These are the activations of a small neural network, seen along a few directions. Each row is one input.
In each table, some parts of the input vary, and every possible input appears once, in random order.
A made-up example of a description, with smaller parts first: one of 2 separate values, together with either a single point or one of 11 places around a ring or (one of 4 places along a line, together with one of 8 places around a ring).
Shared parts are said once, and a part with two or three values counts as separate values.

Other details of the inputs shift rows strongly along two fixed directions, in all tables alike. That doesn't count.

A family of inputs:
r1: [-34  23   7  18  16  34 -23 -50 -41   9  48 -21 -25 -12]
r2: [-60 -17 -21  -8  39  38   7 -11 -49  13  71  -4 -34 -28]
r3: [  6 -20  31  -3 -24 -23 -10  11  15 -15 -30  -7  -8 -27]
r4: [ 50   7 -12  -3  -7   5  -8  37  41 -11 -29  41  95  75]
r5: [  7 -14  18 -11 -33 -29  -4  10  17 -16 -29  -7 -17 -37]
r6: [ 18 -23  17  -5 -22 -31  -3  14  30 -25 -26  -6 -25 -38]
r7: [-37  28  23  20  20  33 -23 -40 -46  11  46 -11 -18 -15]
r8: [ 51   3 -43  -2   4 -10  48  42  40  21 -38  34  54  91]
r9: [ -1  53 -38  11  27  65 -13 -18 -26  10  39  30  78  89]
r10: [ 10 -22  -2   1 -10 -46  38  14  20  19 -38 -16 -37 -21]
r11: [ 60  18 -19   1  -4  -2 -13  32  49 -11 -17  30  92  75]
r12: [  6 -12  20  -4 -31 -30  -7   5  11 -15 -31 -16 -10 -30]
r13: [  9 -21  28  -6 -20 -24  -5  19  22 -21 -27   4 -18 -38]
r14: [ 12   1  27   5 -23 -40 -15   4  14 -15 -24 -18   0 -28]
r15: [  5 -20  29  -8 -24 -21  -7  14  20 -16 -27   0 -13 -32]
r16: [-37  17   6  14  14  40 -18 -47 -44   7  43 -21 -33 -15]
r17: [  7 -63  -3 -41   2 -42  18  30  18 -14  -3  -5  -9 -32]
r18: [-42  18 -20  14  34  21  27 -35 -46  43  28 -22 -52 -12]
r19: [  8 -22  -4  -2  -4 -54  25  17  15  17 -45 -19 -42 -27]
r20: [  3  41 -45   4  32  78  -7 -13 -14   8  45  37  62  88]
r21: [-41  24   1   6  11  40  -8 -36 -47   3  44  -3 -39 -28]
Each input here is: either one of 2 separate values or one of 4 places along a line or (one of 3 separate values, together with one of 5 places along a line).
Q: A walk changes only the place on the line of 5. It starts at r7 and steps to r4. List the rest of the walk in order.
A: r3, r15, r13
Q: Which other rows does r5 become when the choice among 3 separate values takes its other values? List them by row number.
A: r15, r20
Q: Which other rows belong to the same alternative as r17? List them by row number.
A: r2

A family of inputs:
r22: [ 37   9 -20 -36 -17  32 -14  34  26 -47 -13  53 103  65]
r23: [-41 -44  22  -1   7 -42  21 -37 -29  21   6 -76 -97 -91]
r24: [-40  24 -13   2  29  49  30   5 -41  36  24  32 -19   3]
r25: [ 26 -61   1 -29 -34 -59  35  27  56  -4 -59 -18 -50 -48]
r26: [ 40   8  18  10 -69 -34   0  14  44 -28 -71  -4   0 -16]
r27: [-11  17 -48   3  39   8   9 -25 -35  19  61 -24  -8  16]
r28: [ 48 -34  42   3 -31 -34  -4  36  64 -39 -32  14   3 -19]
r29: [-16  20 -57  -9  27  31  15 -26 -18   6  58   4 -30  10]
r30: [ 34  12  27  10 -58 -59 -11  13  39 -11 -67 -24  17  -7]
r31: [-34   9  -3  13  22  38 -40 -20 -33   9  52  -4  21   4]
r32: [ 55   3  10   8   7   2 -11  31  49  -8   2  33  90  79]
r33: [-12  46   7  20  35  30 -30 -42 -28  17  25  -9  -1  20]
r34: [-31  18  11 -17   5  34 -35 -35 -53  -4  49   3  33   4]
r35: [-34   3 -22   0  26  47  28 -10 -42  32  20  18 -36  32]
r36: [  7 -32  25  -4 -13 -81  30  51  26   9 -60  -3  -1 -45]
r37: [ -58  -40   40   12    5  -52   19  -25  -45   19   -7  -56 -104  -85]
r38: [ -7  41  -4  22  22  54 -20 -42 -24   3  22  14 -16  10]
r39: [ 35   1 -34  -7  -1  35 -21  51  45 -31 -10  48  94  66]
Q: Describe the family of inputs behind these rows.
A: one of 2 separate values, together with either one of 4 places along a line or one of 5 places along a line
Q: Which other rows does r35 become when the place on the line of 4 takes its other values? List them by row number.
A: r24, r25, r29
Q: Which other rows does r27 become when the place on the line of 4 takes its other values? List them by row number.
A: r23, r36, r37

A family of inputs:
r40: [ -35   -6   69   14  -26  -22  -42  -38  -22  -24    9  -45  -74 -103]
r41: [-22  36 -21  14  24  46  10 -28 -35  25  28   9  -7  32]
r42: [ 43  -4 -36 -16  -3  16  16  47  43  -9 -26  49  65  65]
r43: [ 57 -34 -12 -23 -24 -42  18  66  66 -20 -56  29  55  28]
r44: [-21   9 -29  -5  37  38   1 -20 -31  13  56   3  13  26]
r45: [  29  -75   45  -25  -50 -106    9   52   60  -30  -77  -25  -40  -89]
r46: [ -4   0  -3   6   9 -16   3 -11  -6  14   5 -22 -13  -5]
r47: [ -7 -10 -12  -9  16   6   4   4  -9   1  18   2   6   6]
r48: [-23  33 -18  15  21  44  11 -30 -33  22  25   4 -19  20]
r49: [-34   6  -6  -1  17  35   5 -19 -34  10  33   3 -32 -12]
r50: [ 58 -23   0  -9 -27 -60  16  52  62  -6 -71  10  42  21]
r51: [-23  43   2  12   9  60 -36 -37 -36  -7  45   8  24  21]
r52: [ 46  13 -33  -1  -1  -1  19  35  37   6 -29  34  69  76]
r53: [ -43  -29   49   11  -16  -58    0  -33  -26    7   -8  -68 -116 -114]
r54: [-20  40   7  15  14  60 -35 -39 -36  -3  47   7  27  29]
Q: Describe the family of inputs behind these rows.
A: either one of 3 separate values or (one of 2 separate values, together with one of 6 places along a line)
Q: A walk changes only the place on the line of 6. It starts at r48 and steps to r41. List the rest of the walk in order.
A: r52, r50, r53, r46
Q: Which other rows does r45 become when the place on the line of 6 takes its other values? List them by row number.
A: r42, r43, r44, r47, r49
